Each row below holds a small network's activations on one record, seen along a few directions.
Records have a field called Tet. Each example row is followed by its value.
Other fields move the rows too, some of them a lot.
In the rows, zero is written as 500.
Strong random noise was added to every row along 2 fixed directions; ignore it. To show where, here is one row again and again, with new noise each time:
[430 433 352 389 523 624 465 468 659 799 515 493 362 526 627 442 376 589]
[498 577 197 770 334 454 272 660 543 252 578 585 561 582 582 471 520 315]
[350 411 273 358 425 631 386 682 717 768 613 508 503 585 778 384 183 566]
[602 547 403 641 590 523 498 207 499 563 381 515 227 455 347 555 779 484]

[516 464 431 444 552 548 527 363 546 642 499 481 426 472 474 489 543 543]
z16
[506 461 535 378 543 496 557 436 488 574 500 463 515 447 498 464 499 529]
z4
[530 504 720 454 668 537 604 333 512 702 321 469 219 479 390 608 566 657]
z12
[565 535 529 482 585 512 573 323 468 557 417 490 386 456 419 522 637 517]
z13
[440 507 374 549 400 498 386 638 562 382 590 503 551 546 591 453 400 413]
z9
[524 520 632 499 541 462 579 634 497 552 427 511 482 562 579 521 348 546]
z15
[463 500 512 567 544 565 436 595 617 742 416 556 280 570 590 534 311 598]
z10
[609 594 526 664 583 468 537 256 430 380 390 516 311 462 304 589 782 449]
z8
[482 507 398 483 430 524 447 420 479 346 575 485 581 456 467 462 659 441]
z14
[527 552 400 663 507 501 405 442 556 503 448 540 312 507 487 516 552 460]
z13
[546 511 545 538 511 481 569 494 474 480 492 495 531 505 459 532 521 505]
z3
[526 469 664 351 546 458 655 554 426 553 475 484 635 489 548 466 423 559]
z15
[479 541 517 633 428 442 421 690 472 327 529 519 574 552 498 547 414 423]
z6
[605 486 791 383 659 460 685 266 365 659 356 476 425 381 314 578 650 613]
z2
[514 462 611 340 527 497 588 485 463 569 506 471 572 463 505 489 462 551]
z5
[471 453 364 423 470 533 485 441 537 501 592 468 571 479 513 444 532 477]
z4
[464 510 285 642 355 511 366 640 559 346 640 539 610 537 575 448 441 382]
z3
[454 533 430 667 427 482 357 832 605 568 484 589 452 641 698 506 185 482]
z11
[519 548 423 672 554 552 381 422 610 637 384 555 150 520 488 551 526 535]
z10
[524 560 526 661 459 408 435 738 514 413 461 548 524 598 582 548 341 462]
z16
[553 492 650 471 497 420 570 525 368 432 495 508 655 456 450 505 528 484]
z5
[421 484 477 408 479 567 460 583 558 554 528 492 500 527 578 476 396 535]
z12
[444 421 631 269 538 528 604 476 458 592 519 412 603 452 497 467 470 579]
z6
[591 502 569 498 672 551 640 201 505 697 356 458 187 443 365 562 662 576]
z7
[476 556 309 686 286 415 273 720 470 166 641 575 733 524 566 455 485 301]
z2
[505 491 544 443 555 513 544 272 415 414 486 444 467 390 337 492 747 484]
z1
[384 410 576 320 503 591 505 618 600 753 541 491 498 514 639 456 235 639]
z14
[494 478 359 537 487 532 446 332 550 458 552 475 418 465 427 482 642 455]
z9
[412 480 352 433 429 560 438 439 504 337 623 448 610 473 472 438 625 431]
z1
[464 440 480 378 422 470 568 664 464 435 632 490 820 534 605 430 367 480]
z7
[548 498 744 313 582 430 700 419 350 455 444 452 663 446 441 499 597 559]
z8
[593 620 478 797 438 365 414 653 394 267 428 595 541 555 482 547 550 354]
z11

Which value of Tet does each new row have?
[581 537 712 474 545 376 620 553 345 396 418 482 623 478 454 527 525 483]
z4
[593 461 781 292 662 504 792 299 368 682 399 432 517 399 368 526 601 627]
z3
[478 488 416 416 503 541 494 441 546 565 509 476 480 489 560 441 518 512]
z13
[474 501 513 514 537 524 471 384 518 457 491 476 379 456 407 527 596 506]
z1
[410 430 327 430 418 551 439 646 644 567 638 497 578 565 681 423 278 509]
z7
[478 496 505 525 471 489 507 693 539 530 521 535 558 581 619 485 298 510]
z15
[437 440 505 391 597 617 504 537 687 919 429 480 228 547 650 488 223 656]
z16
[495 557 383 663 423 458 380 545 503 296 539 547 516 519 513 482 550 387]
z8
[612 562 685 554 551 409 586 417 334 414 402 517 534 445 337 587 657 480]
z2
[441 427 405 377 531 600 516 466 658 725 535 475 388 529 614 447 371 597]
z15
[367 429 488 317 328 485 446 824 510 386 703 506 917 540 708 391 243 497]
z14
[433 405 411 304 488 588 567 501 554 656 607 460 602 490 604 400 384 542]
z7
[557 527 640 545 596 466 555 462 493 620 375 524 348 497 469 558 475 566]
z13
[494 514 530 538 395 422 446 697 427 358 573 552 742 515 534 500 406 433]
z2
[492 473 487 487 497 537 543 517 532 572 525 484 515 514 523 492 450 526]
z3
[491 491 425 534 549 566 457 282 557 547 476 449 274 452 384 535 659 507]
z6
